Each row below holds a small network's activations on one input, seen along a few directions.
Each table varies a few parts of the input and shows all the possible inputs, shuffled.
A made-up example of a description, with smaller parts first: one of 6 places along a line, together with either a single point or one of 9 places around a ring or (one of 2 separate values, together with one of 5 places around a ring).
Shared parts are said once, and a part with two or three values counts as separate values.

Other details of the inputs shift rows strongly along two fixed directions, in all tables alike. That doesn't count.
To show where, the next rows are all for the same input, with only those details redrawn:
[  6  33  13  18  24 106  28  31  31 -60 -38  23]
[ -7  16 -29  -2   5 -42 -21 -17  14  16   9 -17]
[ -3  11 -25   2  -1 -49 -24 -14  19  24   7 -22]
[ 23 -19  43  35 -20  35   8  45  58  -7 -38 -21]
[ 21  -7  39  33 -11  48  11  40  49 -15 -37 -11]
[-28  84 -59 -17  62  68  12 -27 -17 -58   1  43]
[-11  27 -37  -4  14 -29 -18 -20   9   8  10  -9]

Rows:
row 1: [  7  15  28  -7  -9 -29  -8  -1  -2   1  12  12]
row 2: [  2  -7  59  18  -8 -13  -5  17  26  24   1 -24]
row 3: [ 0  5 47 10 -2 -5 -2 11 18 11  6 -6]
row 4: [-41  10   3  -1   5 -39   2 -26 -46   4  -1   6]
row 5: [ 21 -24 -61 -26 -13  12  -6 -16 -31   2  33  10]
row 6: [ 11 -24 -57 -43 -10   3 -13  -2   1 -17  29  24]
row 7: [-14 -39  83  41 -18  29  26  36  10   3 -48 -17]
row 8: [ -7  27 -37  -5  10 -32 -19 -19   7   5   9  -5]
row 9: [ 17 -50 -23 -24 -27   8  -8   8  23  -9  19   8]
row 10: [-48   8   4   1  13 -33   0 -27 -43  11   1  -2]
row 11: [ 39 -15  17  32 -18  -5  -3  17  11  19 -25 -27]
row 12: [-29 -29  72  39   5  46  26  26   6  -2 -44 -15]
row 13: [ 13  -9  58  10 -19 -20  -4  21  19  12   1 -10]
row 14: [-11 -20  45  13 -24 -17  13   9 -20  -5 -26   7]
row 15: [ 18 -49   8 -45 -31 -55 -17  -1  -3  27  51   0]
row 16: [ 35   3 -24  10 -15 -51 -21 -13 -12  24  -5 -11]
row 17: [-15 -22  73  31 -16  40  31  32  -1 -14 -48   0]
row 18: [-10  37   5 -15   9 -29 -11 -19 -19  -3  27  18]
row 19: [ -4  32 -37  -8  12 -24 -15 -18   3  -5   9   5]
row 20: [-45  23 -44 -57  32  86  46 -24 -73 -68  14  75]
row 21: [-40  17  48  25  35 113  47  18 -18 -48 -46  26]
row 22: [ 24 -61  43 -26 -36   2   4  19  22   6  30   2]
row 23: [  4 -19 -14 -52  -1 -29   6  -8 -23  -5  56  27]
row 24: [ 32  -6  32  29 -19  42  12  42  49 -23 -42   5]
row 25: [ -8  -2 -18   9  -2 -56 -25 -11  30  37  11 -39]
row 26: [-23   7  23   4  14 -45 -21 -14   7  45  29 -29]
row 27: [-41  82 -62 -15  71  81  11 -28 -11 -49   8  27]
row 28: [  0  28 -38   6  28  -5 -12 -26 -21  18   1 -22]
row 29: [ 49 -11  31  37 -13  56  18  37  19 -14 -48  -7]
row 30: [  5  10 -31  15  17 -28 -19 -23  -9  38   5 -38]
row 31: [-15 -69   3 -30 -39 -66  16  -3 -30  29  20   1]
row 32: [ -6  17 -30  -1   5 -41 -20 -17  16  16   9 -17]
row 33: [ 20 -54 -38 -33 -27 -54 -14   7  12  16  31   3]
row 34: [-27  34   5  -9  33 -15 -11 -23 -10  16  30   0]
row 35: [ 35   7 -11  15 -10 -15 -10  -2  -7  10 -14  -8]
row 36: [-15 -69  29 -16 -38  14  29   3 -15   0  -4  10]
row 37: [-37  12  10  -6   4 -30   6 -22 -47  -2  -7  15]
row 38: [-15  26 -35  -4  18 -26 -19 -20  10  12  12 -13]
row 39: [ 30 -11  17  16 -28 -18 -12  23  39   2 -25  -5]
row 40: [ 25   4 -10  25   1  -9  -9  -1  -2  18 -13 -25]
row 41: [ 39 -10  32  42  -7  60  15  36  29  -7 -46 -25]
row 42: [ 11  34 -87 -40  40  98  33 -11 -59 -63  23  71]
row 43: [ 42 -47 -33 -15 -30  14  -4  17 -12   8  12   4]
row 44: [-15  38   5 -12  20 -24 -13 -21 -13   1  29  10]
The inputs of row 16 and row 14 match in every part but one. If row 28 is changed in the same way as row 16 into row 14, which row does it become?
Answer: row 21
Describe the family of inputs behind these rows.
Answer: one of 4 places along a line, together with either one of 3 separate values or one of 8 places along a line
Which other rows does row 22 become when the place on the line of 4 takes its other values? List them by row number.
Answer: row 5, row 9, row 36
Which other rows agree with row 8 in the place on the line of 4? List them by row number.
Answer: row 6, row 9, row 19, row 24, row 25, row 27, row 32, row 33, row 38, row 39
Which other rows does row 36 become when the choice among 3 separate values takes its other values? List them by row number.
Answer: row 20, row 31
A walk changes only the place on the line of 4. It starts at row 4 and steps to row 13. List the rest of the walk in order.
Answer: row 19, row 29
